These are the activations of a small neural network, seen along a few directions. Each row is one input.
In each table, some parts of the input vary, and every possible input appears once, in random order.
A made-up example of a description, with smaller parts first: line(6) and (point or line(11) or (values(3) and ring(8))).
Shared parts are said once, and a part with two or three values counts as separate values.
In the rows, zero is written as 128.

Other details of the inputs vary at random and push rows far along two fixed directions, the same in every table; ignore that.

A family of inputs:
r1: [131 138 119 120 133 133 155 132  92 133 146 129 149  94]
r2: [149 107 156 242 170 185 124 179 205  85 139 102  81 128]
r3: [165  70 166 180 166 153  51  88 242  93 107 158  50 196]
r4: [134 104 124  73 101  92  85  74 147 142  98 162 116 176]
r5: [115 147 122 123 138 125 153 134  93 130 137 122 153 107]
r6: [117 141 124 131 107 124 156 153 116 131 128 104 140 115]
r7: [119 147 131 121 136 140 145 131  96 141 150 128 143  95]
r8: [113 149 118 125 108 117 140 162 101 140 128 115 148 106]
r9: [112 148 123 123 137 129 150 134  96 130 139 120 152 108]
r10: [135 101 130  77 101  96  97  73 151 139 100 154 111 177]
r11: [127 136 121 128 106 136 159 155 119 136 137 105 135 107]
r12: [108 146 129 128 107 123 143 155 110 140 132 113 141 110]
r13: [110 141 134 130 105 126 153 150 114 138 132 108 136 112]
r14: [124 115 129  80 136  92  88  57 132 129 103 164 124 179]
r15: [109 152 132 125 137 129 144 132  94 135 142 125 146 105]
r16: [148 107 162 235 169 199 116 172 207  94 150 102  74 121]
r17: [131 137 109 127 109 132 143 166 108 138 133 115 140 104]
r18: [157 102 155 234 172 197 124 175 207  90 144 103  78 121]
r19: [124 142 115 126 107 131 140 164 109 144 137 117 139  99]
r20: [112 151 126 125 138 131 148 134  97 131 141 121 151 109]
r21: [148 102 121  80 134  98  94  58 137 129 106 171 121 173]
r22: [122 147 122 117 136 141 149 132  95 137 149 124 149  99]
r23: [123 143 120 118 136 140 152 133  96 136 149 121 149  99]
r24: [120 143 121 127 136 124 154 135  93 127 139 126 151 103]
r25: [139 107 117  91 108  84  97  91 145 123  90 146 119 183]
r26: [135 109 113  89 108  84  87  93 139 128  85 153 123 181]
r27: [148 102 113  83 105  93  99  88 147 128  98 149 116 176]
r28: [108 152 134 126 137 129 142 134  95 136 145 128 148 101]
Description of these inputs: values(2) and (ring(6) or line(8)).
Question: The inputs of r10 and r13 match in every part but the values(2) part. If r18 is changed in the same way as r10 into r13, which row does it become?
Answer: r5
Question: Start at r24 and move only the line(8) part, one step at a time. The first step leads to r2. Which rows follow, in order?
Answer: r5, r9, r20, r14, r15, r28
Question: Which other rows does r20 become when the values(2) part takes its other values? List them by row number.
Answer: r22

A family of inputs:
r29: [148 117 142 123 163 124  54  96 170 133 105 185 106 156]
r30: [138 116 147 196 133 183 170 173 190 123 166  94  93 107]
r31: [ 90 146 151 187 123 146 117 186 118 132 150 106 119  90]
r32: [ 62 190 131  83 100  99 156 151  36 160 157 122 186  80]
r33: [141  88 129 116 105  94 102 100 183 115  75 160 116 199]
r34: [124 169 136 170 163 167 140 172 113 107 157  93 127 110]
r35: [110 145 165 173 148 168 159 160 141 145 157 129 133  61]
r36: [149 161  97 105 119 158 161 165  70 147 166 109 152  77]
r37: [139 138 134 211 121 171 121 227 180 113 133  94 100 116]
r38: [ 84 194 119 121 126 111 145 176  57 145 141 123 173  90]
r39: [122 152 113  77  99 143 201 128  61 161 167 112 158  65]
r40: [154  79 161 163 173 138  83  91 214 109  97 180 101 169]
r41: [163 104 111 118 138 122  86 104 178 129 124 149  96 182]
r42: [126 138  91  15  86  52  95  85  80 158  80 146 151 182]
r43: [ 99 134 103  63 125  52  98  71  91 124  90 172 166 166]
r44: [131 114 150 164 158 119  56 121 184  96  87 128  77 200]
r45: [145  94  97  22 104  87 126  50  81 157  98 182 154 155]
r46: [105 130 143 218 140 148 152 184 128 113 130 114 133 103]
r47: [151  90 140 123 167 133 108  60 156 105 111 160 109 179]
r48: [153 104  93  57 117  89  99  86 120 149 108 178 157 129]
r49: [107 141  95  38 133  49 109  45  77 130  90 157 177 168]
r50: [110 130 163 232 164 165 160 192 161  88 120  83 116 122]
r51: [116 171  80  90 101 108 184 155  58 141 135  95 195  80]
r52: [116 167  94  97 149 131 177 127  30 132 166 123 186  68]
r53: [123 150 105  73  91 145 157 145  45 174 166 119 162  60]
r54: [124 117  86  48  94  57 105  89 112 132  84 165 156 168]
r55: [114 125 158 177 151 185 160 149 125 130 156 117 111  75]
r56: [137 169  96  75 105 127 147 164  57 184 151 140 184  60]
r57: [121 131 148 191 103 169 126 210 179 119 146  89 100 108]
r58: [131 107 140 169 143 111  40 117 180 108  88 160  78 190]
r59: [ 99 171 140 102 132 138 144 146  68 171 164 139 172  50]
r60: [169 118 126 206 144 207 122 207 161 120 151 100  86  92]
r61: [ 92 154 161 183 137 152 132 183 129 115 147  74 117 103]
r62: [156 118 114  99 115 105  79 103 166 128  89 133 107 193]
r63: [133 138 130 175 122 155 183 184 142 117 130  83 144 109]
r64: [131 120 169 200 165 198 157 148 163 108 167 102  92  98]
r65: [103 135 105  68 134  59 105  75  85 120  88 147 159 169]
r66: [ 85 170 129 108 132 127 195 118  67 160 176 117 170  76]
r67: [136 114 109  44 103  92 103  66 130 156 135 157 126 165]
r68: [108 162 100 130 161 126 173 145  71 129 168 115 174  81]
r69: [ 86 128 134  81  97  68 107  69  97 154 103 169 140 152]
r70: [140  85  96 122 105  88  80 114 157 119  83 157 107 171]
r71: [140  96 159 151 163 136  66  78 207 111 132 151  73 192]
r72: [123 137 168 216 163 194 128 170 177  92 166  77  85 114]
r73: [184  59 115 152 146 149  74 106 199  98 104 152  78 169]
r74: [119 127 121  45  77  80 125  52 130 153  95 138 139 173]
r75: [105 150 117  95 138 132 185 123  26 152 146 138 189  69]
r76: [ 98 140 141  68 116  79 116  41 121 140 102 142 145 169]
r77: [142  78 122 138 103 101  95 110 181 119  77 160  99 190]
r78: [115 140 113  71  90 137 185 128  53 171 154 129 161  63]
r79: [ 94 159 106  87  60 107 148 170  53 174 145 113 168  73]
r80: [128 156 150 215 168 169 119 186 163 105 136  89 108 129]
r81: [130 139 113 184 102 150 126 220 128 138 133 100 118  96]
r82: [129 108 111  54  97  64 128  77 117 136  68 144 146 191]
r83: [ 90 166 119  78  71 107 195 150  57 165 130  89 171  88]
r84: [172  75 152 139 123 148  52 109 230 132 117 160  75 160]
r85: [122 100 118 154 140  94  69 104 154 101  90 162 110 172]
r86: [119 146 142 182 165 166 178 158 124 100 147  92 141 107]
r87: [120 124 159 212 104 172 155 199 193 116 137  93  96 112]
r88: [142 153 132 176 172 184 134 166 115 119 165 110 116  97]
r89: [160  87 123 111 130 124 118  85 182 104  94 136 104 193]
r90: [142 121 142 213 183 175 121 176 169 106 142 130 123  81]
r91: [145  80 149 133 107 120  59 111 213 112  86 114  63 202]
r92: [160  85 143 126 123 145  74  98 215 102 117 119  64 191]
r93: [147 114 106  15  94 100 101  48  95 158 127 159 134 151]
r94: [138  72 148 162  93 122  78 112 214 121  91 146  64 189]
r95: [153 117 123 166 139 181 183 168 129 118 156  99 125  92]
r96: [136 151 133 176 167 184 127 177 104 127 156 120 119  82]
r97: [142 109 123 132 168 120  90  79 165  79 106 141 109 184]
r98: [157 113 118 200 150 181 146 187 182  79 141  80  98 114]
r99: [151  87 122 136 169 136  77  82 151 101 107 167 105 158]
r100: [176  83 101 111 142 131  99  89 162 106 116 146 101 163]
r101: [136 107  93  36 113  75 138  51 111 152 107 172 152 174]
r102: [108 172 118  90  84 125 167 159  77 159 150  81 170  83]
r103: [138 101 136 132 167 114 113  66 168 112 116 159 119 185]
r104: [161  69 157 137 122 141  83  96 229 133 111 167  79 161]
r105: [155 132 127 191 141 187 135 202 169 101 152  78  94 119]
r106: [ 76 194 130  84 113 110 164 135  40 157 160  98 186  84]
r107: [173 138 182 200 135  91 169 160  92  89 163 126 103  71]
r108: [131 141 117 122 116 147 185 171  90 158 151 132 183  57]
r109: [118 133 170 209 156 186 157 151 172  97 156  81  97 114]
r110: [106 162 115  76  89 133 202 132  69 152 152  97 161  81]
r111: [180 154 134 114  73  63 211 164  30 131 163 121 140  50]
r112: [105 108 166 136 124 104  85  78 187 113  95 157 100 187]
r113: [111 151 146 194 159 153 175 168 134 109 134  86 150 108]
r114: [151 108 137 155 176 131  67  94 192 110 125 151  84 192]
r115: [126 118  78  27  94  45 110  71  92 136  72 145 159 176]
r116: [ 97 134 175 215 144 161 149 172 164 105 132  75 100 116]
r117: [145 108  79  51 124  78 117  67 118 136 115 162 145 164]
r118: [126 142 151 169 157 188 139 152 123 121 178 105 112  88]
r119: [113 128 124  21 121  94  91  45  62 162 123 182 146 139]
r120: [ 74 178 121 102 119  96 191 148  40 147 134 128 205  88]
Question: Describe the family of inputs behind these rows.
Answer: values(2) and (point or (ring(5) and line(9)))
Question: The inputs of r106 and r102 match in every part but the values(2) part. If r119 is changed in the same way as r106 into r102, which row does it become?
Answer: r53
Question: The inputs of r29 and r56 match in every part but the values(2) part. If r114 is changed in the same way as r29 into r56, which row does it become?
Answer: r41
Question: The inputs of r44 and r42 match in every part but the values(2) part. If r120 is changed in the same way as r44 into r42, which row does it become?
Answer: r33
Question: Which other rows does r47 become when the values(2) part takes its other values? List them by row number.
Answer: r95
Question: Start at r90 and move only the line(9) part, one step at a time. The first step leads to r99. Which rows follow, in order?
Answer: r52, r68, r97, r49, r65, r43, r85
Question: Start at r74 and move only the ring(5) part, one step at a time. The first step leads to r63. Which rows follow, in order?
Answer: r51, r62, r102

A family of inputs:
r121: [105 176 107  74 141 111 138 120  32 163 155 148 185  73]
r122: [163  85 139 177 192 160  70 101 216  70 102 142  71 199]
r123: [142  82 173 196 182 135  77  86 224  80 107 160  76 187]
r124: [126  82 154 189 131 131  66 117 235  95  88 131  67 205]
r125: [ 91 165  92  74  91  84 148 144  38 158 115 127 183 105]
r126: [132 148 104  96 136 115 171 125  37 147 161 148 173  72]
r127: [158  78 140 180 124 139  44 131 226 101  99 140  57 188]
r128: [127 111 108  50 104  47  69  66 123 138  63 172 134 197]
r129: [125 143 152 184 115 161 175 194 136 124 157  75 115  88]
r130: [ 87 163 103  52  76 105 156 134  41 186 143 136 183  81]
r131: [126 116 125  59 154  71  57  34 117 127  81 198 142 193]
r132: [ 96 162  99  70  89  88 187 131  56 157 129 113 186 107]
r133: [155 130 120 195 170 185 161 180 128 105 175  96 123  66]
r134: [133 115 107  52 102  46  74  64 125 132  66 174 133 199]
r135: [116 141 140 199 123 153 176 199 151 116 143  76 129  99]
r136: [140 116 109  54 154  93  54  33 124 136 111 184 122 191]
r137: [141 137 113 200 124 165 168 210 143 104 129  77 127  97]
r138: [104 149 124 106 141 110 188 111  55 134 151 140 180  89]
r139: [126 101 123  43  93  81  70  59 146 156  88 181 120 182]
r140: [124 162  90  52  83  86 164 146  40 166 144 124 188  86]
r141: [141 140 142 218 171 175 142 185 131 112 169 116 115  69]
r142: [121 173  90  52  83  82 158 145  38 170 144 130 184  89]
r143: [ 70 163 105  69  89  87 161 129  42 163 122 120 182 106]
r144: [172  66 152 197 181 142  83 102 211  71  97 165  69 188]
r145: [153 130 111 174 115 170 161 209 132 121 151  82 126  85]
r146: [151 136 111 180 112 171 159 208 136 117 154  83 125  83]
r147: [166  76 154 167 126 147  71 121 248 113 105 147  57 186]
r148: [123 131 130 198 125 168 182 199 153 109 137  70 124 103]
r149: [136 132 123 172 108 185 176 198 143 134 157  88 126  73]
r150: [150  83 108  35  90  92  94  50 149 151  87 168 124 187]
r151: [115 117 133  58 158  84  68  17 139 127 101 177 134 214]
r152: [120 156 167 207 175 198 145 164 141 113 175  87 108  97]
r153: [106 153 145 192 122 146 161 197 145 116 144  84 132  97]
r154: [105 144 165 220 182 181 139 175 156 106 159 102 126  94]
r155: [151  83 171 180 181 169  51  91 233 113 113 163  67 170]
r156: [167  67 158 166 126 147  90 107 232  93  96 117  52 200]
r157: [113 137 125 198 126 159 140 213 129 115 124  88 121  95]
r158: [121 154  82  67  93  93 180 146  45 150 114 113 189 103]
r159: [100 174 115  66 139 140 153 108  47 174 164 140 180  83]
r160: [134 107 124  40  90  77  74  55 146 152  91 184 121 183]
r161: [ 98 161  94  73  88  95 186 128  62 148 127 109 186 106]
r162: [151  85 113  43 141 100  93  15 137 138 109 186 126 171]
r163: [126 159  84  56  83  95 168 147  44 164 144 123 183  89]
r164: [111 158  95  45  78 108 185 134  46 184 145 127 186  78]
r165: [132 119 115  53 160  81  62  32 120 125  90 184 134 209]
r166: [117 112 138  47  94  64  76  50 133 142  88 163 114 189]
r167: [123 152 154 183 115 156 166 192 137 127 156  82 114  92]
r168: [102 168 141  95 133 110 166 100  45 151 158 139 166  76]
r169: [137 129 167 215 160 183 177 164 132 107 172 103 107  76]
r170: [115 155 158 180 113 155 160 193 131 124 156  83 118  85]
r171: [137 103 135  60 140  87  79  21 131 148 103 208 122 167]
r172: [170  75 138 186 137 124  74 130 232  89  78 130  68 203]
r173: [110 174  91  64  92  74 166 143  39 159 120 127 189 103]
r174: [142 132 125 203 177 177 170 184 128  91 156  94 131  80]
r175: [144  93 118  41  92  80  88  54 150 156  92 175 122 185]
r176: [128 146 125 176 116 152 135 210 126 132 151  92 129  79]
r177: [145  87 154 184 136 121  80 117 245  93  92 129  65 206]
r178: [147 111 109  47  93  60  63  66 132 138  89 178 122 188]
r179: [165  77 149 166 180 183  70  83 233  98 121 151  62 181]
r180: [118 141 147 213 186 199 162 176 159  91 166  84 118 103]
r181: [127 128 143 211 177 182 176 169 150  92 166  89 125  89]
r182: [ 99 146 144 195 125 150 153 197 149 118 138  84 129  99]
r183: [151  85 128  59 136  95  95  22 132 143 106 205 121 171]
r184: [123 138 120 176 112 160 131 206 118 131 147  95 120  83]
r185: [119 169  88  63 143 128 159 117  32 150 165 129 181  82]
r186: [109 161 111  64  79 107 184 123  53 154 140 107 171  95]
r187: [ 86 159 102  51  78 110 156 136  37 186 138 134 178  78]
r188: [115 149 177 211 172 188 140 166 143 117 167  97 112  83]
r189: [135  77 168 175 126 144  60 115 222  98  97 129  43 195]
r190: [ 82 168 121  64  80  93 154 124  42 166 139 120 169  97]
r191: [148  99  98  63 105  61  89  68 139 128  68 164 127 204]
r192: [127 140 146 183 113 167 179 192 136 123 156  76 114  91]
r193: [129 147 159 204 173 208 161 166 147  99 175  83 106  92]
r194: [139 132 154 198 165 188 175 158 137 101 175  86 112  77]
r195: [159  83 157 198 184 136  65 102 212  74  96 167  73 185]
Question: Describe the family of inputs behind these rows.
Answer: ring(5) and (ring(6) or line(9))
Question: The inputs of r179 and r122 match in every part but the ring(5) part. If r149 is changed in the same way as r179 into r122, which row does it become?
Answer: r137
Question: The inputs of r190 and r127 match in every part but the ring(5) part. If r193 is changed in the same way as r190 into r127, which row does it become?
Answer: r185
Question: Start at r189 and move only the line(9) part, one step at a time. The first step leads to r190. Which rows follow, in order?
Answer: r166, r170, r167, r129, r192, r186, r156
Question: Which other rows does r181 become when the ring(6) part takes its other values? List them by row number.
Answer: r123, r138, r151, r154, r180
Question: Which other rows does r188 become when the ring(6) part takes its other values? List them by row number.
Answer: r152, r168, r169, r193, r194
Question: Which other rows does r140 become when the ring(5) part takes its other values? List them by row number.
Answer: r129, r135, r172, r175
